A small network was shown many inputs. Here are its activations along a few directions, one row for each input.
In each table, some parts of the input vary, and every possible input appears once, in random order.
Descriptions start from the smaller parts, as in this example, which fits no table here: one of 2 separate values, together with either a single point or one of 9 places around a ring or (one of 4 places along a line, together with one of 8 places around a ring).
Shared parts are said once, and a part with two or three values counts as separate values.

Other details of the inputs shift rows strongly along two fixed directions, in all tables alike. That doesn't count.

Rows:
r1: [ -4  26 -40  -6  45  86  51  22  12  -1   9]
r2: [-32 -13 -19  22 -43 -40  -1  31   5  -9  27]
r3: [-19   0 -23  17 -43 -12   7  28   1 -12  17]
r4: [-43 -12 -43  25 -33 -17 -12  18   7  -7  49]
r5: [ -2 -25  23 -17 -15 -38 -18 -32   0   5  -8]
r6: [ 37 -26  42 -16  -6 -37 -52 -27 -16 -13 -20]
r7: [-35  -5 -28  37 -12 -25 -16  30 -15 -12  23]
r8: [  6 -17  16 -20   0 -35 -21 -37  -4  -1   7]
r9: [-35 -16 -22  36 -22 -24 -18  29  -4  10  21]
r10: [ 17 -16  27 -14  11  10 -23 -26   6  18 -27]
r11: [  7   2  18 -17   6 -12  12 -24   7   6 -21]
r12: [  8  33 -25  -4  46  65  58  32   7  -8   6]
r13: [ 13   2  24 -29  32  -6  -7 -27 -17 -13 -15]
r14: [ 10  22 -26   5  50  62  40  14   7  11 -14]
r15: [ 14  -8  32 -15  -7  -9 -14 -37   2  18 -21]
r16: [  6  35  -6  11   7  44  46  18  17  13 -10]
r17: [ 24 -20  46 -23  -9 -15 -33 -53   5  15 -28]
r18: [ 17  12   0 -23  52  49  36 -10   0   0 -12]
r19: [  5  -7  30   0   5 -31 -30 -16  -6  11 -19]
r20: [ 21   4  20  -1  18  10   8   4   3   8 -20]
r21: [ 29  -6  26  -6  -9 -12 -24  -3  -4   5 -21]
r22: [  4   0  27  -1  -8 -16  -5 -28   2  11 -21]
r23: [-18  -3 -30  15 -22   0   2  44 -18 -25  34]
r24: [ 14   2  20 -26  14 -22  -4 -40  -3  -4  -9]
r25: [-31  -2 -28  25 -33 -38  -4  28  -2 -19  43]
r26: [-45  -9 -35  20 -40 -11  -5  22  10   0  30]
r27: [ -1  27 -33   7  39  70  24  23  10   7   1]
r28: [ 31   9  28 -10 -12   6   1 -18   0   7 -26]
r29: [-28  -7 -22  32 -23 -28 -24  43 -13 -15  33]
r30: [ 28  22   1 -22  14  28  24 -10   4  -7  -4]
Description of these inputs: one of 5 places along a line, together with one of 6 places around a ring.
The inputs of r10 and r9 match in every part but the place on the line of 5. If r1 is changed in the same way as r10 into r9, which row does it become? -> r18
Change only the place on the ring of 6 in r23. List by row number the other rows that result. -> r3, r6, r21, r28, r30
Change only the place on the ring of 6 in r25. List by row number the other rows that result. -> r2, r12, r16, r20, r29

Rows:
r31: [  9  15 -27 -23  23  38  40   1   8 -10   5]
r32: [ 37  -7  50 -26  32  -1  -8 -27 -12   0 -37]
r33: [-48 -18 -22  17 -20 -42 -21   6   3   0  31]
r34: [ -9   4 -11   0   0 -14   9  -5  -4 -19  20]
r35: [ 22   4  15 -14 -14   4   6  -8   9   2  -4]
r36: [  9  -2  16   2  -5  -1   5 -17  13  23 -21]
r37: [ 11 -10  26 -40  26  10 -22 -54   0   7 -20]
r38: [-12 -40   7  14 -26 -49 -79  -2 -21  -3  13]
r39: [ -7  29 -22  19 -18  18  40  30  10  -2   4]
r40: [ 19  24  -2   1  26  29  20  21  -7 -14  -9]
r41: [ 17  -4  27 -31  28  -9   6 -41  -4   0 -19]
r42: [-38 -29  -6  40 -28 -52 -49  30 -15  -3  24]
r43: [  6 -10  17  -1 -19   4 -19 -22  11  20 -14]
r44: [-19  32 -34  31 -12  30  55  41  13  14   5]
r45: [  3  12 -34  12   8  34  17  46  -4 -15  21]
Describe the family of inputs behind these rows. -> one of 3 separate values, together with one of 5 places along a line
The inputs of r32 and r38 match in every part but the place on the line of 5. If r44 is changed in the same way as r32 into r38, which row does it become? -> r43
Change only the choice among 3 separate values in r45. List by row number the other rows that result. -> r31, r35
A walk changes only the place on the line of 5. It starts at r31 and steps to r34. List the rest of the walk in order. -> r41, r33, r37
